Each row below holds a small network's activations on one input, seen along a few directions.
Each table varies a few parts of the input and shows all the possible inputs, shuffled.
A made-up example of a description, with smaller parts first: one of 8 places around a ring, together with either a single point or one of 11 places along a line or (one of 3 separate values, together with one of 6 places along a line).
Shared parts are said once, and a part with two or three values counts as separate values.
(in the rows, 100 means zero)

Rows:
r1: 72, 106, 113, 95, 118, 114, 84, 122, 124, 62, 90, 149, 99
r2: 101, 142, 65, 99, 94, 83, 122, 96, 110, 85, 129, 88, 105
r3: 118, 115, 82, 96, 118, 112, 107, 120, 129, 91, 96, 119, 116
r4: 96, 67, 106, 102, 116, 111, 100, 113, 102, 110, 98, 87, 135
r5: 73, 94, 70, 117, 96, 68, 114, 86, 67, 89, 109, 56, 115
r6: 136, 125, 132, 84, 26, 121, 86, 43, 93, 143, 38, 134, 9
r7: 95, 129, 44, 115, 85, 76, 105, 84, 93, 67, 123, 91, 95
r8: 66, 50, 134, 91, 126, 104, 79, 125, 107, 76, 96, 102, 107
r9: 83, 101, 91, 110, 91, 81, 112, 95, 79, 99, 128, 49, 125
r10: 120, 88, 107, 101, 109, 80, 105, 103, 91, 115, 126, 74, 140
r11: 127, 134, 85, 92, 112, 89, 113, 93, 124, 99, 122, 111, 126
r12: 79, 70, 116, 103, 142, 110, 83, 139, 102, 113, 97, 98, 109
r13: 136, 68, 162, 100, 36, 128, 105, 46, 62, 160, 48, 100, 20
r14: 98, 111, 92, 96, 129, 122, 86, 134, 116, 91, 101, 143, 100
What is each input in this table made of?
Answer: one of 2 separate values, together with either a single point or one of 6 places along a line
Changing only the choice among 2 separate values turns r10 into r11. The same change can be made to r9. Which row results?
Answer: r2
Which other rows does r3 become when the choice among 2 separate values takes its other values? List them by row number.
Answer: r4

Rows:
r15: 145, 144, 85, 111, 97, 105, 100, 99, 138, 93, 97, 95, 115
r16: 97, 100, 136, 104, 83, 71, 111, 74, 88, 143, 85, 97, 52
r17: 123, 148, 99, 112, 67, 95, 92, 68, 119, 110, 89, 116, 93
r18: 104, 128, 47, 123, 116, 103, 106, 95, 117, 33, 106, 92, 122
r19: 41, 70, 91, 106, 116, 80, 108, 128, 79, 68, 110, 65, 124
r20: 88, 122, 112, 98, 107, 106, 97, 114, 139, 115, 143, 107, 126
r21: 98, 98, 70, 101, 116, 91, 88, 108, 125, 90, 146, 96, 126
r22: 117, 131, 77, 116, 99, 119, 118, 112, 150, 91, 125, 115, 128
r23: 119, 124, 62, 117, 113, 98, 90, 99, 121, 65, 142, 111, 131
r24: 101, 105, 122, 99, 81, 75, 95, 82, 87, 151, 91, 107, 96
r25: 127, 127, 103, 85, 105, 104, 93, 98, 116, 115, 107, 85, 117
r26: 90, 69, 124, 105, 113, 115, 115, 125, 100, 121, 122, 90, 150
r27: 128, 128, 85, 106, 40, 95, 111, 71, 95, 103, 77, 107, 31
r28: 99, 92, 101, 107, 120, 112, 114, 121, 110, 126, 124, 101, 137
r29: 129, 128, 101, 88, 61, 85, 130, 56, 98, 107, 84, 118, 52
r30: 122, 110, 100, 87, 79, 112, 121, 55, 89, 119, 74, 88, 56
r31: 98, 109, 130, 111, 67, 88, 86, 79, 58, 134, 83, 91, 38
r32: 49, 95, 74, 92, 121, 72, 108, 120, 70, 74, 120, 86, 115
r33: 113, 87, 138, 112, 111, 96, 89, 116, 104, 124, 96, 66, 133
r34: 68, 93, 87, 117, 129, 71, 95, 113, 97, 76, 118, 84, 123
r35: 68, 72, 106, 109, 128, 90, 97, 108, 63, 64, 111, 70, 143
r36: 129, 90, 94, 65, 108, 150, 94, 121, 126, 66, 60, 185, 68
r37: 69, 133, 51, 101, 101, 79, 112, 109, 112, 41, 121, 102, 106
r38: 98, 60, 129, 80, 128, 133, 75, 137, 115, 102, 61, 163, 69
r39: 76, 108, 68, 104, 117, 87, 99, 103, 117, 60, 119, 82, 117
r40: 108, 84, 119, 56, 123, 158, 73, 118, 110, 82, 67, 167, 71
r41: 98, 77, 77, 118, 129, 84, 91, 118, 108, 103, 137, 92, 133
r42: 91, 75, 146, 93, 52, 81, 102, 85, 40, 133, 82, 88, 49
r43: 95, 123, 121, 89, 47, 83, 90, 75, 83, 127, 95, 99, 26
r44: 112, 126, 104, 90, 77, 104, 92, 67, 99, 130, 89, 101, 95
r45: 112, 66, 130, 102, 84, 108, 126, 69, 61, 126, 62, 73, 75
r46: 94, 34, 147, 67, 119, 140, 83, 138, 91, 97, 57, 157, 86
r47: 103, 79, 126, 121, 84, 105, 95, 86, 90, 136, 70, 76, 112
r48: 121, 110, 114, 114, 119, 94, 89, 111, 114, 129, 98, 77, 120
r49: 68, 110, 44, 87, 120, 109, 111, 104, 86, 51, 110, 74, 114
r50: 101, 44, 81, 108, 122, 100, 105, 119, 86, 96, 125, 78, 150
What is each input in this table made of?
Answer: one of 4 places along a line, together with either a single point or one of 8 places along a line
Changing only the place on the line of 4 turns r39 into r35. The same change can be made to r43. Which row results?
Answer: r42
A walk changes only the place on the line of 8. It starts at r32 and steps to r34. List the rest of the walk in order.
Answer: r41, r28, r48, r24, r16, r31
Which other rows does r17 become when the place on the line of 4 takes its other values? List them by row number.
Answer: r24, r44, r47
List by row number the other rows that have the place on the line of 4 in common with r17.
Answer: r15, r18, r22, r23, r27, r29, r36, r37

Rows:
r51: 107, 60, 127, 86, 69, 107, 99, 112, 81, 128, 75, 102, 38
r52: 114, 130, 61, 100, 101, 53, 122, 81, 98, 97, 140, 59, 117
r53: 90, 77, 105, 121, 109, 94, 98, 130, 104, 102, 144, 103, 154
r54: 93, 119, 95, 88, 120, 77, 116, 113, 122, 81, 125, 79, 123
r55: 122, 108, 129, 113, 74, 103, 107, 93, 100, 114, 65, 102, 74
r56: 105, 117, 98, 92, 80, 85, 96, 107, 114, 58, 104, 111, 111
r57: 78, 93, 108, 76, 150, 94, 86, 125, 120, 91, 122, 120, 131
r58: 85, 76, 96, 98, 144, 108, 85, 132, 106, 39, 106, 144, 100
r59: 103, 106, 84, 88, 101, 139, 93, 112, 119, 102, 98, 130, 93
r60: 65, 124, 85, 113, 114, 100, 110, 101, 112, 52, 116, 106, 103
r61: 97, 76, 110, 97, 144, 96, 84, 153, 99, 93, 123, 107, 149
r62: 88, 109, 108, 125, 102, 85, 102, 118, 101, 96, 146, 77, 153
r63: 62, 55, 93, 99, 165, 116, 76, 142, 95, 77, 105, 80, 153
r64: 55, 66, 78, 117, 135, 113, 88, 127, 104, 94, 120, 67, 153
r65: 99, 89, 94, 80, 94, 95, 103, 114, 118, 66, 95, 136, 114
r66: 107, 145, 55, 82, 78, 66, 119, 72, 95, 85, 100, 81, 106
r67: 112, 117, 71, 125, 90, 60, 126, 89, 77, 102, 147, 55, 147
r68: 116, 113, 100, 116, 57, 69, 105, 48, 75, 134, 72, 76, 59
r69: 116, 138, 83, 116, 64, 87, 107, 56, 78, 144, 77, 75, 69
r70: 121, 118, 97, 101, 84, 122, 96, 105, 109, 76, 104, 113, 91
r71: 91, 100, 102, 75, 118, 104, 65, 126, 116, 78, 95, 142, 113
r72: 131, 84, 135, 88, 116, 138, 81, 97, 111, 111, 91, 141, 93
r73: 64, 85, 91, 136, 116, 100, 85, 112, 97, 79, 134, 50, 154
r74: 140, 120, 113, 91, 90, 121, 103, 93, 116, 107, 87, 92, 80
r75: 77, 111, 46, 135, 110, 79, 102, 84, 76, 107, 136, 22, 147
r76: 89, 142, 42, 105, 109, 74, 132, 79, 92, 69, 111, 75, 93
r77: 95, 57, 153, 86, 86, 117, 81, 104, 73, 126, 81, 126, 51
r78: 112, 99, 137, 112, 69, 92, 97, 84, 102, 123, 63, 94, 63
r79: 104, 82, 140, 94, 107, 114, 70, 103, 108, 145, 55, 123, 65
r80: 67, 92, 81, 109, 121, 109, 106, 113, 116, 58, 114, 131, 104
r81: 117, 79, 124, 101, 87, 113, 116, 101, 105, 122, 57, 127, 78
r82: 99, 104, 100, 76, 127, 144, 77, 119, 113, 97, 89, 144, 96
r83: 144, 87, 109, 88, 99, 130, 101, 105, 120, 114, 85, 117, 81
r84: 114, 81, 141, 103, 106, 122, 83, 104, 100, 127, 63, 141, 81
r85: 127, 146, 76, 94, 79, 106, 118, 43, 91, 132, 98, 74, 84
r86: 93, 87, 141, 88, 60, 97, 116, 87, 71, 114, 76, 88, 46
r87: 95, 77, 101, 90, 119, 83, 115, 118, 121, 78, 129, 114, 129
r88: 122, 147, 52, 91, 80, 104, 118, 70, 90, 102, 102, 83, 87
r89: 87, 107, 106, 99, 47, 77, 117, 45, 44, 136, 92, 73, 46
r90: 96, 78, 133, 106, 80, 108, 98, 83, 110, 142, 63, 119, 71
Changing only one part turns r58 into r80. The same change can be made to r72. Which row results?
Answer: r83
Changing only one part turns r75 into r73. The same change can be made to r67. Which row results?
Answer: r62
What is each input in this table made of?
Answer: one of 4 places along a line, together with one of 10 places along a line
Which other rows does r88 become when the place on the line of 4 takes its other values? List them by row number.
Answer: r59, r70, r82
